A small network was shown many inputs. Here are its activations along a few directions, one row for each input.
In each table, some parts of the input vary, and every possible input appears once, in random order.
Descriptions start from the smaller parts, as in this example, which fits no table here: one of 4 places along a line, together with either a single point or one of 9 places around a ring or (one of 3 separate values, together with one of 5 places around a ring).
Shared parts are said once, and a part with two or three values counts as separate values.

Other details of the inputs vary at random and push rows far along two fixed directions, the same in every table; ignore that.

A family of inputs:
row 1: [-54 -35  -4 -10  -1 -14  -2   5  33  32  11  21  -6  -4]
row 2: [-64 -26 -15 -18  -3  17 -17 -12  27   4   0   7  -3 -21]
row 3: [-12 -54  -5   2 -45   7 -21 -11  18   7 -48  -1  22   7]
row 4: [-11 -35 -24 -45 -32 -28  19 -12  43  29 -19  18 -11   9]
row 5: [  4  54  20  48  62  12 -13  46 -22 -28  63 -16  -8 -21]
row 6: [-20 -30 -39 -51 -32   3   5 -31  36  -4 -29   5 -10  -6]
row 7: [ 95  24   2 -51 -13   8  50 -30 -49 -23 -33 -16  -4  33]
row 8: [-67  -8 -40  -5  35  14 -23  34  62  30  32   6 -29 -33]
row 9: [ 59  29  37  12  -5 -27  30   3 -43 -30  12  -2   6  22]
row 10: [-18 -53  -2 -20 -38  -2 -24 -11   2  -1 -45  15  27  -7]
row 11: [-18 -46 -18  11 -44 -18   8  -4  40 -10 -39 -10  25  -4]
row 12: [-12 -47   1  13 -53 -28   4  -5  39  12 -30  12  16  14]
row 13: [-31 -41 -11 -19 -47 -11 -16 -23  14 -25 -34   5  21 -12]
row 14: [-103   -4  -13   35   65   20  -64   35   26   67   51   28  -31  -35]
row 15: [ 18  75   0  23  76  19 -13  29 -28  31  61  -2 -51  -4]
row 16: [  1  58  34  23  77  47 -18  28 -41   7  51 -14 -29  -8]
row 17: [ 92  23  19  12 -34 -24  36 -31 -47 -18 -39 -12  34  43]
row 18: [ 35  40  21  44  16  26  -5   0 -18 -35  31 -28  -2  -4]
row 19: [ 21  52  15   7  45  13  31  18 -24 -19  39 -19  -2  -3]
row 20: [ 86  25  22 -11 -29 -34  34 -29 -69 -27 -35   1  35  33]
Description of these inputs: one of 4 places along a line, together with one of 5 places around a ring.
Question: Changing only the place on the ring of 5 turns row 2 into row 14. The same change can be made to row 6. Which row results?
Answer: row 15
Question: Change only the place on the line of 4 in row 11. List by row number the other rows that result.
Answer: row 5, row 8, row 19
Question: A walk changes only the place on the ring of 5. It starts at row 18 and steps to row 11. List the rest of the walk in order.
Answer: row 12, row 17, row 3
Question: A walk changes only the place on the ring of 5. It starts at row 13 and steps to row 10. List the rest of the walk in order.
Answer: row 20, row 9, row 5

A family of inputs:
row 21: [ -2 -52 -14 -14 -58   3 -45 -15   3 -41 -69   3  19  -9]
row 22: [102  91  -1  27  31 -34  52   3 -58  11  18 -21 -16  26]
row 23: [-18 -21   9   0 -33 -33  24   3  20 -51  27   3  17 -12]
row 24: [  7  27  10  50  10  37 -67   7 -24 -33  29  -7 -14 -30]
row 25: [ 60 -39  15 -25 -69   1  41 -22  28 -17 -70 -35   9  40]
row 26: [-28  31 -13  65  58  -9 -67  52  29  64  96  23 -58 -19]
row 27: [-61 -81  16  -1 -45 -23 -38  -9   2  48 -19  46  19   6]
row 28: [ 71 -27 -20 -39 -68 -71  34 -14   4  11 -59  13   5  43]
row 29: [ -3 -12 -12  23  -4  28  18  -8  35  15 -21 -37   0  12]
row 30: [ 84  53  30  23  -3  26  50 -29  -8 -25   3 -36  -4  47]
row 31: [-58  42 -30 -27  89  82 -78  14 -13  -3  58 -12 -53 -54]
row 32: [-94 -59 -14 -92   4  11 -20 -24   5  67 -27  40 -11 -11]
row 33: [ 45  14  65  12   8 -15  10  14 -74   0  -3  11   4  31]
row 34: [ 14  30  15  54  65  62  -9  51  25  11  43 -36 -17   1]
row 35: [-62 -17  28  41  63  17 -50  51 -17  58  30  30   8 -16]
row 36: [ 26 -38  23 -24 -47 -39  46 -48 -56  11 -78   9  52  37]
row 37: [ 64  62  -5  17   4 -39  22 -11 -16  20  20  13 -16  32]
row 38: [-18 -40 -36   1 -38   5 -28 -39  -2 -30 -71  -7  35 -16]
row 39: [ 91  54 -42 -98 -20 -18  83 -27 -48   5 -24  13 -32  34]
row 40: [ 36  34  60  17  12 -15  14 -25 -70   9   8  16  21  37]
row 41: [-83 -16  -7  13  -8 -25  -5   6  55 -22  36  17  15 -22]
row 42: [-21 -24  12  -5 -19 -34  21  25  24 -52  10  -4  11 -10]
row 43: [-98 -57 -31  -2 -27 -37  13   1  59 -12  -9   4  35 -38]
row 44: [-19 -30 -26  -5 -66   5 -35 -52   9 -26 -57  11  32  -9]
row 45: [-19  29  16  33  52  -2  16  52   9 -35  58 -11  15 -35]
row 46: [-40 -70 -12   9 -57  20 -22 -10  79  36 -18  -9  -7  -5]
row 47: [-47  20 -11  -7 106  86 -17  19  48  26  67 -12 -83 -27]
row 48: [ 56  94  26 -72  46   8  87  -8 -56 -64  54 -37 -15 -12]
row 49: [-38 -51 -61  -6 -23 -39 -20  28  60  68 -32  39   5  -7]
row 50: [ 53  52  10  31  35  40 -31  16 -52 -47   0 -26  24 -15]
Question: What do these inputs look like to the network?
Answer: one of 5 separate values, together with either a single point or one of 5 places around a ring
Question: Changing only the choice among 5 separate values turns row 41 into row 30. The same change can be made to row 48. Which row results?
Answer: row 47
Question: Change only the choice among 5 separate values in row 36. List by row number the other rows that result.
Answer: row 22, row 29, row 38, row 43
Question: Change only the choice among 5 separate values in row 25. List by row number the other rows that result.
Answer: row 21, row 28, row 33, row 42

A family of inputs:
row 51: [ 20  46   7  12  41  17   4  16 -16 -10  38 -12 -19  -6]
row 52: [-10  30  21  56  42  22 -38  31 -10  -5  42  -9 -13 -13]
row 53: [ 41  30  11  -3  10  -3  27  -2 -22  -6   6  -9  -5  16]
row 54: [-13  38   7  25  52  23 -16  27   1   7  50  -7 -32 -13]
row 55: [  7 -68  -8 -31 -88 -35  22 -38  13 -20 -77   7  48  16]
row 56: [-71 -55 -13  15 -22  -3 -36   8  44  10 -13  13  16 -21]
row 57: [-61 -44 -27 -12 -15  -3 -21   1  48  30  -9  18  -6 -13]
row 58: [ 92  18   7 -42 -42 -25  65 -39 -39 -33 -39 -12  20  36]
row 59: [ 56  30  28  26  -2  -2  11  -6 -38 -26   1 -14  14  16]
row 60: [-65 -43 -29 -16 -13  -2 -26   1  40  26 -12  18  -6 -20]
row 61: [ 10  23   8   1  24  13   3   7 -11  -1  21  -9 -15  -1]
row 62: [ 25  44  17  11  39  10   6  13 -29   1  31  -4 -15   4]
row 63: [ 47 -28 -13 -57 -66 -24  55 -47  -4 -24 -67  -5  30  25]
row 64: [ 12  25   9   4  23  10   4   6 -13   3  22  -5 -14   1]
row 65: [-15  38   8  21  58  28 -19  25  -8   4  49  -6 -26 -17]
row 66: [  2   8  19  36  10  -3 -10  16 -10  -4  15  -1   7   0]
row 67: [ 51  32  16  -7   9  -1  30  -5 -33  -7   4 -11  -2  18]
row 68: [ 83   9  10 -49 -43 -20  61 -43 -42 -35 -48 -11  23  34]
row 69: [-66 -55 -11  18 -24  -9 -36   7  41  18 -11  18  13 -17]
row 70: [-63 -57 -14  22 -21  -6 -45   8  40  26 -19  18  13 -13]
row 71: [ 37  53  13   7  37  13  14   6 -34 -18  29 -16 -13   0]
row 72: [-61 -50 -31 -15 -16 -10 -23   5  49  36 -14  23  -3 -14]
row 73: [-31 -16 -15  -9  -1  -3 -13   0  17  17   0  11  -6  -8]
row 74: [ 13 -10 -11 -26 -21  -9  16 -13   4  -5 -19   1   3   5]
row 75: [  0 -27 -12 -33 -32 -12  13 -21   6   3 -32  11  11   9]
row 76: [-12  28  19  52  39  24 -35  27  -7  -7  38 -11  -7 -15]
row 77: [  1  17   2   0  21  17   2   6  -5  -1  17  -8 -11  -6]
row 78: [-30 -17 -15  -7   1  -6 -12   4  15  22  -2  12  -5  -6]
Question: Changing only one part turns row 63 into row 57. The same change can be made to row 71. Which row results?
Answer: row 73
Question: What do these inputs look like to the network?
Answer: one of 4 places along a line, together with either one of 2 separate values or one of 5 places around a ring
Question: Change only the place on the line of 4 in row 52. List by row number the other rows that result.
Answer: row 59, row 70, row 76
Question: Change only the choice among 2 separate values in row 52. List by row number the other rows that result.
Answer: row 55
Question: Change only the choice among 2 separate values in row 56. List by row number the other rows that result.
Answer: row 76
